A small network was trained on made-up records. Each row is its average activation on records with the value named, seen along a few directions.
Related values have similar rows: they may be neighbours, one step apart, or belong to one group.
Strong random noise was added to every row along 4 fixed directions; ignore it. To show where, here is one row again and again, with new noise each time:
[ -41 -102 -130  169  327 -152   68   58  -64   84  324 -230  219 -109
  112  225   64   34  -99  250]
[-352  263  199 -250  -98    8 -154  102  327  118  216   38 -155 -130
  -33   43 -249   29 -243  226]
[ 252 -183  -19  231  363 -122   84  285 -190 -251 -128  152   66   61
   14 -314  -72   29  152 -272]
[ 184 -471 -182   89  365   39  192  350 -283 -403 -116   21  116  334
  104 -305  127   16  295 -309]
[ 212  115   39  290  375 -304  -35  112  -24   -4   33   93  108 -203
  -63 -139 -205   87  -69 -103]
[-424 -174  137 -107 -124  261   87  273  -18   47  297  -59 -129  -44
  263  242   85 -183  -85  522]


Field K:
k17: [ 120 -174  123  194  206  -42   85  300 -148 -222  -81  147  -35   25
   55 -226  -82  -38  108 -119]
k14: [ 174 -250 -241  -94  237  -24   66 -391   -3  -38 -136 -172  266  300
   -1   27  211  229  124  -43]
k5: [-148   74   40 -191 -346  362  -23  -87  259  273   80 -152 -192    1
   30  182  -12  136 -158   42]
k11: [-301  -22  216  121 -386  105   48 -224  -69  122  332  -29 -160 -377
  268  668  301 -330  -80  729]
k8: [ 260  249 -169  155  227 -276   91 -108  243   76   78  -50  152 -152
 -138 -100 -252   80  -89 -141]
k13: [ -62 -135  -73 -410    8  -48   44 -318  149  -81 -192 -145  190  256
  -62   36  134  185  118  -95]
k16: [ 151  192 -269   25   39 -183 -182 -300  -53   28  -15 -194  100  -40
 -162   -4  144  -91  -95  -26]
k18: [-256 -356  182 -109 -376  420  125   62 -191 -240  -85  112 -389  -55
  140  153  392 -464   78  216]
k10: [-488 -151 -313 -771 -123   14 -179  -29  331  -42  222 -335  168  628
  -82  -59   95  247  -17 -266]
k2: [  94 -249  -98   81  -98  322   -3   48  -63  -26 -209 -117  -34  208
   63   70  180  234  137 -159]
k7: [ -67  123  301  -53 -421  182  -90 -130   80  -77 -269  282 -331  189
  -45 -118 -125  108   20  -80]
k4: [-168   68  242 -186 -437  314  -93  235 -162   43 -204  397 -408   25
   92  -70   59 -406  -83  183]
k12: [-374   -8  273  -16 -550  434    1   22 -230  -68  -66  120 -282 -292
  176  294  224 -526  -62  553]
k3: [-319 -182   -8 -508 -555  602  219  370  150 -218 -158  105 -314  313
   51 -157   37  -63  241   45]
k15: [-337  -17  -96 -254 -236  -24  -40  -90 -157  346  323 -184   58   50
  187  250  142 -110  -89  331]
k9: [ 164  266  140  465  294 -435 -119 -120 -122  445  387  -47  303 -531
   44  328 -185  -41 -269  332]
k1: [  60   46  313  232    9   54  148  345 -116 -142 -238  384 -235  -33
  -21 -366 -273 -212  245 -157]
k6: [-178  -98  103  -46 -485  595  217  232  -47   98  -16  -27 -216   38
  230  149  159 -148  165  242]
K is arranged as a ring.
Which values are neighbours of k18? Give them in the order they are listed.
> k11, k12
Which values are neighbours of k4? Give them in the order they are listed.
> k16, k15
Which values are neighbours of k6? Give them in the order they are listed.
> k5, k3
Which values are neighbours of k7? Give them in the order they are listed.
> k14, k2

Field S:
s1: [  30   20  201 -120  -93   -4 -140  262  -98 -366 -317  506 -313   89
  -97 -519 -125 -336   40 -113]
s4: [ 408  -86 -244  230    6   98  -15 -118 -218  -48 -191  -31   17  108
  -56  -32  196  127   74 -264]
s10: [  99 -259 -376   97  615 -596  -24 -459 -183  170  409 -463  610   23
   40  416  385   90 -110   37]
s3: [-253  292  408  -69  -61  -88  -78  170  314 -163   95  197 -231 -140
  -97 -116 -421  -99   40 -102]
s8: [   7  354 -236 -453 -425    2 -203 -224  353  -99 -211   28 -102  173
 -444 -232  -43  200   22 -482]
s7: [-132 -249  248  171 -300  344  190  -81 -369  104 -160   51  -74 -209
  284  301  311 -357  143  560]
s5: [-129   18  -95 -361   40   16   70  111  279  114  201  -98   75  292
   46 -108 -242  233 -103  -64]
s9: [-176  -56   41 -326 -138  168  -52 -364  313   88  -15 -246   23   57
   -5  288  131  402  -22  107]
s2: [ 190  234  119  858  408 -248   82  259 -222  318  275   27   73 -704
  148  237 -188 -257 -280  512]
s6: [ 213  171 -107  191  231 -169  -15  152   22  116  -16  -19  123   -7
  -67 -213 -263  219  -28 -331]
A value of S combines one of 2 hidden first parts with one of 5 second parts; all combinations occur once.
Changing only the second part turns s3 into s10. s2 has the same second part as s3; what does that change turn s2 into?
> s1
Changing only the second part turns s8 into s4. s7 has the same second part as s8; what does that change turn s7 into?
> s9
